A small network was trained on invented records. Each row is its activation on one of them, seen along a few directions.
Each row is followed by the record's values for the fields B, E, U, S, G, J.
Not every record has every field; a missing one is left out.
Other fields move the rows too, some of them a lot.
(in the rows, 500 means zero)
Random noise pushes rows far along 4 fixed directions. That doesn't count. These rows show it; they differ only by the noise:
[470 510 653 350 563 528 504 491 431 502 469 631 514 585 570 456 444 377
 538 523 639 565 563 535]
[726 435 338 444 448 441 526 613 668 432 512 447 534 516 369 650 621 497
 715 621 479 460 438 732]
[709 446 394 384 480 453 523 588 659 455 495 485 498 538 378 636 583 447
 724 612 527 459 466 716]
[416 548 674 452 512 530 517 539 351 468 456 703 613 555 608 455 433 441
 412 512 540 634 556 525]
[493 571 571 549 422 559 516 616 398 415 605 672 690 639 646 460 536 465
 424 549 539 697 521 568]
[452 420 530 456 562 529 475 435 432 483 578 387 536 563 628 362 557 467
 576 512 677 534 501 471]

[606 471 330 568 412 499 502 567 563 475 685 288 566 564 463 506 665 542
 657 514 526 559 450 545] | B=b3 G=g2 J=j4
[436 540 572 487 544 540 463 471 436 487 440 638 506 490 602 434 419 512
 358 501 487 519 523 474] | B=b1 E=e1 U=u2 S=s1 G=g1 J=j1
[621 564 569 328 492 548 435 568 564 500 571 821 471 688 565 568 443 312
 543 590 653 591 578 609] | B=b1 E=e1 U=u1 S=s1 G=g1 J=j2
[451 518 462 728 330 589 538 584 417 417 754 377 665 584 573 417 622 604
 425 474 530 677 453 484] | B=b3 G=g2 J=j3
[542 491 456 494 523 471 523 497 576 525 434 518 500 494 442 538 466 520
 531 525 466 468 497 559] | B=b3 G=g2 J=j2
[464 480 497 551 425 461 509 552 438 514 553 502 535 458 466 531 532 536
 545 526 477 529 501 495] | B=b1 E=e1 U=u1 S=s1 G=g2 J=j4
[541 558 530 528 524 512 537 513 552 467 485 490 435 480 474 493 493 504
 476 480 470 434 465 465] | B=b1 E=e1 U=u2 S=s1 G=g1 J=j3
[581 776 552 631 346 548 637 673 546 479 544 593 578 541 410 614 475 486
 375 511 369 583 485 522] | B=b3 G=g2 J=j4
[486 490 524 513 580 491 512 500 486 568 421 450 458 413 424 543 465 537
 514 502 452 428 528 470] | B=b3 G=g2 J=j4
[546 597 358 632 440 535 527 544 544 417 440 453 550 435 549 528 567 617
 436 521 326 440 431 510] | B=b3 G=g1 J=j4
[490 451 540 426 521 490 483 459 470 509 507 405 501 527 457 489 512 471
 628 496 607 488 489 532] | B=b3 G=g2 J=j3
[463 656 627 582 369 624 587 572 418 539 634 547 575 596 462 524 452 498
 410 494 503 679 531 450] | B=b3 G=g2 J=j2
[580 417 462 512 390 425 528 647 494 451 406 695 587 438 377 687 539 569
 503 609 323 533 534 715] | B=b1 E=e1 U=u1 S=s1 G=g2 J=j1
[563 491 455 640 363 471 519 601 537 464 478 552 587 461 402 632 527 597
 467 502 355 570 458 561] | B=b2 G=g1 J=j3
[439 480 637 428 460 584 432 477 410 497 702 618 519 700 691 330 474 348
 480 475 779 639 592 443] | B=b1 E=e1 U=u1 S=s1 G=g1 J=j1
[547 632 525 498 471 487 504 569 540 469 440 707 468 525 486 601 475 530
 438 562 362 513 534 547] | B=b1 E=e1 U=u1 S=s1 G=g1 J=j2
[512 659 655 525 395 542 552 690 460 490 600 856 628 654 483 581 412 407
 358 524 477 739 552 564] | B=b1 E=e1 U=u1 S=s1 G=g2 J=j2
[487 465 566 345 575 455 495 520 470 528 383 572 427 450 370 576 427 441
 543 467 504 462 518 557] | B=b1 E=e1 U=u1 S=s2 G=g2 J=j3
[554 358 406 394 556 405 515 401 625 581 310 382 391 422 385 564 484 486
 591 510 488 331 464 545] | B=b2 G=g2 J=j1
[552 473 502 434 456 508 460 581 512 456 606 609 518 602 522 510 540 434
 612 533 636 542 510 558] | B=b1 E=e1 U=u1 S=s1 G=g1 J=j3
[586 393 350 439 575 452 415 457 622 481 456 369 458 490 525 500 582 518
 706 521 580 362 489 542] | B=b3 G=g1 J=j4
[472 491 472 491 545 523 427 411 466 424 534 378 458 583 618 325 541 495
 521 478 604 497 534 407] | B=b3 G=g1 J=j3
[604 601 263 641 388 587 443 589 588 356 612 496 650 612 716 489 686 583
 382 549 462 563 413 568] | B=b2 G=g1 J=j1
[565 539 555 423 382 477 567 643 577 506 485 645 492 468 291 668 439 467
 520 526 434 472 537 611] | B=b1 E=e1 U=u1 S=s1 G=g1 J=j1
[400 421 371 775 405 532 459 496 407 429 732 326 703 544 690 367 667 685
 433 521 495 606 462 465] | B=b3 G=g2 J=j2
[641 507 430 370 528 407 561 588 613 508 329 590 411 377 274 731 485 507
 585 541 298 423 456 653] | B=b1 E=e1 U=u1 S=s2 G=g2 J=j4
[479 672 515 710 357 521 545 682 359 382 473 851 707 509 634 547 475 559
 179 513 186 615 512 581] | B=b1 E=e2 U=u1 S=s1 G=g2 J=j4
[406 465 534 527 518 505 499 428 450 557 538 331 502 442 494 437 478 547
 559 462 562 493 472 426] | B=b3 G=g2 J=j2
[476 516 499 497 585 560 393 416 432 462 522 547 462 569 686 404 501 477
 447 510 583 506 495 434] | B=b1 E=e2 U=u1 S=s1 G=g1 J=j2
[532 632 415 659 454 531 594 576 572 445 482 376 512 394 458 551 527 660
 371 491 305 462 446 453] | B=b3 G=g1 J=j4
[492 559 477 568 423 529 495 548 538 477 621 472 556 562 538 532 549 541
 552 506 507 545 530 480] | B=b3 G=g1 J=j4
[498 523 619 491 484 437 524 557 458 523 339 680 490 372 373 635 371 548
 385 501 360 513 495 518] | B=b1 E=e1 U=u1 S=s1 G=g1 J=j2
[463 253 463 417 536 385 471 350 509 577 399 355 488 376 466 468 515 549
 623 483 555 387 468 523] | B=b2 G=g2 J=j1
[433 536 558 424 581 531 483 462 442 494 439 632 486 533 620 428 450 456
 441 497 521 530 577 523] | B=b3 G=g2 J=j1
[521 507 462 635 403 547 500 553 503 485 697 478 599 645 668 403 618 499
 480 488 605 613 486 492] | B=b2 G=g2 J=j4
[374 424 591 511 574 460 493 427 426 577 342 420 456 329 483 446 421 512
 450 445 475 441 533 337] | B=b2 G=g1 J=j4
[565 393 322 469 575 412 398 516 473 414 404 584 562 438 637 510 594 527
 504 581 384 421 462 630] | B=b1 E=e2 U=u1 S=s1 G=g2 J=j4
[571 797 617 538 401 588 612 690 594 475 590 753 511 624 457 618 421 411
 406 538 409 620 550 510] | B=b3 G=g1 J=j4
[724 421 304 437 489 432 469 523 741 474 549 358 402 501 386 559 590 507
 642 587 515 375 436 599] | B=b1 E=e1 U=u1 S=s1 G=g1 J=j1
[528 724 639 387 540 621 586 484 622 557 506 605 358 655 403 533 353 313
 492 492 552 493 561 400] | B=b3 G=g1 J=j2
[524 502 431 553 446 461 475 562 522 440 469 600 553 462 486 557 507 590
 466 565 397 488 470 593] | B=b1 E=e1 U=u1 S=s1 G=g1 J=j2
[473 489 485 541 571 480 496 472 488 518 314 516 485 348 434 558 438 585
 442 521 336 428 489 522] | B=b3 G=g2 J=j2
[399 315 546 437 641 366 514 414 425 549 295 418 442 281 380 532 458 544
 537 453 424 370 487 515] | B=b1 E=e1 U=u2 S=s1 G=g2 J=j3
[533 331 431 306 632 428 408 377 542 494 315 455 329 375 457 525 457 472
 615 515 510 329 495 531] | B=b1 E=e2 U=u1 S=s1 G=g1 J=j1
[508 486 474 419 566 520 438 408 524 520 608 433 407 562 589 417 510 413
 585 495 653 442 461 465] | B=b1 E=e2 U=u1 S=s1 G=g2 J=j2
[459 422 409 608 399 494 470 570 440 450 582 469 624 450 533 472 563 638
 442 504 461 530 476 521] | B=b1 E=e1 U=u1 S=s1 G=g1 J=j1

Which values does each new row have?
[558 562 423 484 572 599 409 474 568 408 619 535 511 713 746 375 607 423
 556 520 652 551 496 459] | B=b3 G=g1 J=j3
[502 608 519 538 496 553 551 434 569 488 562 366 406 517 503 428 503 509
 498 519 494 470 472 397] | B=b3 G=g1 J=j2
[683 488 321 496 385 488 445 611 651 425 687 505 543 665 533 494 635 463
 602 573 579 548 525 626] | B=b1 E=e1 U=u1 S=s1 G=g1 J=j1
[456 560 698 355 547 611 608 436 478 601 610 505 426 654 469 452 420 302
 523 450 773 578 604 416] | B=b3 G=g2 J=j1
[374 322 454 559 554 421 459 334 371 509 529 262 474 403 529 427 554 560
 521 463 509 432 455 427] | B=b1 E=e2 U=u1 S=s1 G=g2 J=j2
[508 483 398 650 422 425 495 610 477 412 407 586 693 342 534 555 532 676
 399 527 276 513 436 573] | B=b3 G=g1 J=j4
[527 573 387 661 442 492 525 511 579 468 522 359 490 451 516 517 591 580
 461 496 386 447 446 518] | B=b2 G=g2 J=j4
[463 488 522 584 466 438 638 491 434 548 484 312 513 366 355 536 518 626
 466 427 406 465 476 453] | B=b3 G=g2 J=j4
[365 429 587 488 491 446 478 489 309 506 324 696 639 388 486 521 394 558
 407 497 380 527 550 565] | B=b3 G=g2 J=j1
[414 415 466 678 430 398 504 587 400 467 372 459 655 299 376 574 493 704
 386 434 274 520 460 543] | B=b3 G=g2 J=j3
[387 574 517 735 427 572 522 491 420 468 570 424 588 471 532 450 503 647
 343 439 387 566 451 372] | B=b3 G=g1 J=j2
[380 432 483 661 405 497 467 555 343 436 676 501 683 558 607 421 597 618
 408 484 501 688 475 474] | B=b1 E=e1 U=u1 S=s1 G=g2 J=j3
[463 549 482 576 517 517 533 527 455 490 445 562 581 475 530 503 502 508
 425 496 387 518 523 477] | B=b3 G=g2 J=j4
[394 417 510 572 535 478 439 440 384 440 468 439 554 489 634 354 515 608
 430 469 525 530 543 419] | B=b3 G=g1 J=j3
[377 548 575 470 606 564 518 389 463 543 385 546 426 509 626 403 420 428
 367 443 529 468 550 387] | B=b2 G=g2 J=j1
[428 425 498 500 541 426 433 441 424 537 397 469 451 378 512 472 461 563
 482 461 467 436 510 442] | B=b1 E=e1 U=u1 S=s1 G=g1 J=j4
[654 590 297 626 437 529 487 586 673 407 586 455 492 551 575 518 644 521
 483 559 377 513 452 544] | B=b2 G=g1 J=j4
[535 316 455 598 421 323 559 614 443 488 302 519 608 233 268 686 479 682
 442 513 229 461 435 654] | B=b1 E=e1 U=u1 S=s1 G=g2 J=j3
[445 439 619 353 572 516 522 396 466 550 462 528 447 556 518 478 471 390
 596 471 672 505 575 532] | B=b3 G=g2 J=j3
[441 550 434 597 582 559 462 446 466 469 559 350 510 513 595 361 530 549
 423 515 495 510 464 391] | B=b3 G=g2 J=j2
[462 585 516 554 540 528 549 450 559 498 435 382 446 433 458 505 448 599
 425 491 420 397 476 426] | B=b3 G=g1 J=j2
[334 503 644 517 624 456 550 334 391 557 297 377 439 345 446 454 404 527
 446 455 435 420 514 363] | B=b3 G=g2 J=j2
[641 659 481 434 498 510 471 558 589 462 463 709 416 573 531 585 460 443
 439 552 428 481 490 586] | B=b1 E=e2 U=u1 S=s1 G=g1 J=j2
